A =
|  67.2 | -22.3 |  -7.2 |  65.4 | -10.5 |  28.8 | -14.1 |  11.0 |   3.5 |
| -18.1 |  -4.4 |   0.3 | -20.7 |  -0.1 |   0.9 |  -0.7 |   1.8 |  -0.6 |
|  71.1 | -22.5 |  -7.3 |  69.5 | -10.9 |  31.7 | -14.8 |   7.0 |   3.8 |
| -37.3 |   0.7 |   1.9 | -38.4 |   1.2 |   5.1 |   0.9 |  -3.2 |   0.8 |
|  66.5 | -21.7 |  -6.8 |  64.3 |  -9.9 |  26.8 | -13.5 |   6.4 |   2.7 |
| -37.3 |   0.9 |   2.2 | -38.8 |   1.6 |   3.3 |   1.3 |  -5.7 |   0.2 |
|  48.5 | -17.1 |  -4.5 |  45.5 |  -6.7 |  18.2 |  -9.9 |  -3.9 |   0.4 |
| -34.5 |  -0.4 |   1.6 | -36.0 |   1.0 |   2.9 |   0.8 |  -0.1 |   0.4 |
| -35.7 |   0.0 |   1.8 | -37.3 |   1.3 |   2.5 |   1.0 |  -1.8 |   0.2 |
| -23.0 |  -3.1 |   0.9 | -25.5 |   0.6 |   0.1 |   0.0 |  -0.4 |  -0.8 |
|  71.6 | -22.6 |  -7.4 |  70.3 | -11.2 |  32.9 | -15.0 |   8.1 |   4.1 |
| -30.6 |  -1.3 |   1.4 | -32.7 |   1.1 |   0.7 |   0.8 |  -1.1 |  -0.4 |
| -34.0 |   0.1 |   2.1 | -36.1 |   1.8 |   0.6 |   1.4 |  -6.5 |  -0.7 |
|  68.9 | -22.5 |  -7.3 |  67.2 | -10.8 |  30.1 | -14.5 |  10.7 |   3.8 |
| -37.0 |   0.5 |   1.9 | -38.2 |   1.1 |   4.6 |   0.9 |  -2.2 |   0.8 |
| -34.6 |  -0.3 |   1.7 | -36.3 |   1.2 |   2.1 |   1.0 |  -1.2 |   0.1 |
The 1st entry in reading order is 67.2
The top-right entry is 3.5
Report the bottom entry of the column that holds the smallest entry.
A: -36.3
Report the last entry in the row that holds the smallest entry.
A: 0.2
Report the bottom entry of the column that holds the largest entry.
A: -34.6
Report the entry directly above -32.7.
A: 70.3
Report the top entry of the column that holds the smallest entry.
A: 65.4
Report the entry just left of -38.4.
A: 1.9
Report the last entry, reading row by row.
A: 0.1
Report the 2nd largest entry.
A: 71.1
The fifth-last entry, reading row by row is 1.2
Report the third smallest entry.
A: -38.2
Report the largest entry.
A: 71.6
The 3rd entry, reading row by row is -7.2
The entry directly above 4.6 -> 30.1
The entry directly above -35.7 is -34.5
Report the entry directly above 31.7.
A: 0.9
Report the second entry from the end, reading row by row.
A: -1.2
Report the entry just left of -32.7.
A: 1.4
The 2nd entry, reading row by row is -22.3
Report the last entry in the row that holds the largest entry.
A: 4.1
The 4th-last entry, reading row by row -> 2.1
The smallest entry in the last column is -0.8
Report the minimum.
A: -38.8
Report the entry just left of the smallest entry.
A: 2.2
The 2nd entry on the diagonal from the top-right corner is 1.8
The entry directly above -23.0 is -35.7
Report the 3rd entry on the diagonal from the top-right corner.
A: -14.8
The entry just right of the largest entry is -22.6
Report the entry just left of 32.9.
A: -11.2

Questions about the grid below.
1) Read off the first entry on the diagonal from the top-right corner.
2) Read off the first entry in the row that holds the smallest entry.
3) Read off the third entry on the main diagonal.
4) Read off the 3rd smallest entry.
5) Read off the last entry, reading row by row.
6) Read off the 1st entry in reading order.
7) Read off the entry just left of 830.
8) Read off the entry directly below 620.
[[305, 311, 682, 849, 830],
 [346, 304, 484, 514, 510],
 [226, 309, 620, 824, 806],
 [246, 309, 640, 837, 819],
 [184, 304, 556, 761, 743],
 [295, 314, 165, 107, 131],
 [202, 306, 595, 805, 785],
 [279, 307, 669, 846, 826],
 [200, 311, 138, 146, 165],
 [269, 311, 649, 833, 816],
 [231, 309, 628, 832, 813],
 [229, 311, 612, 813, 796],
 [214, 304, 594, 790, 770],
 [178, 304, 543, 746, 728],
 [257, 309, 654, 846, 826],
 [335, 304, 505, 553, 547]]
1) 830
2) 295
3) 620
4) 138
5) 547
6) 305
7) 849
8) 640

Read these off the matrix that follows.
1) Find the entry just left of the smallest entry.
2) Find the entry just right of 10.7.
3) Find the entry just left of 27.8.
[[ 31.8   1.2  46.5  10.8  -5.6 -38.9 -66.8  22.6  14.1  -5.2   3.5  26.2
   -7.0  18.8 -40.3]
 [-10.8   1.2  16.3  26.5  -8.5  46.5 -15.8  13.4   2.3  -5.2  26.6  11.7
  -11.7 -11.0  27.8]
 [-34.5   3.4 -16.9  10.8   2.3  30.8   1.6  14.4  18.8  -5.2   3.8   5.4
   10.7  -5.7  -6.5]
 [-13.0 -29.7  16.3  16.4   9.8   7.5 -15.8   1.0 -11.3  -5.2 -16.2 -12.3
   -7.0  19.5 -21.9]
 [ -9.6   1.2  -2.1  -4.7  -5.6   4.9  -0.2  13.4  -1.6  -5.2 -20.4  39.5
    6.6 -10.6 -12.9]
 [ 11.1   1.2  16.7  16.6  -5.6  18.5 -15.8  -2.1  -2.6 -29.7   3.8 -11.7
  -22.5  30.9  10.4]]
1) -38.9
2) -5.7
3) -11.0

Read these off the row that follows.
1) Report the third smallest entry.
2) Report the entry just left of 27.4.
3) Report the last entry.
4) Report the entry just right of the smallest entry.
5) Report the 3rd entry from the right.
[ 20.5  21.2  60.3  25.3  27.4 -48.8  -3.7 -18.1 -13.9  31.7]
1) -13.9
2) 25.3
3) 31.7
4) -3.7
5) -18.1
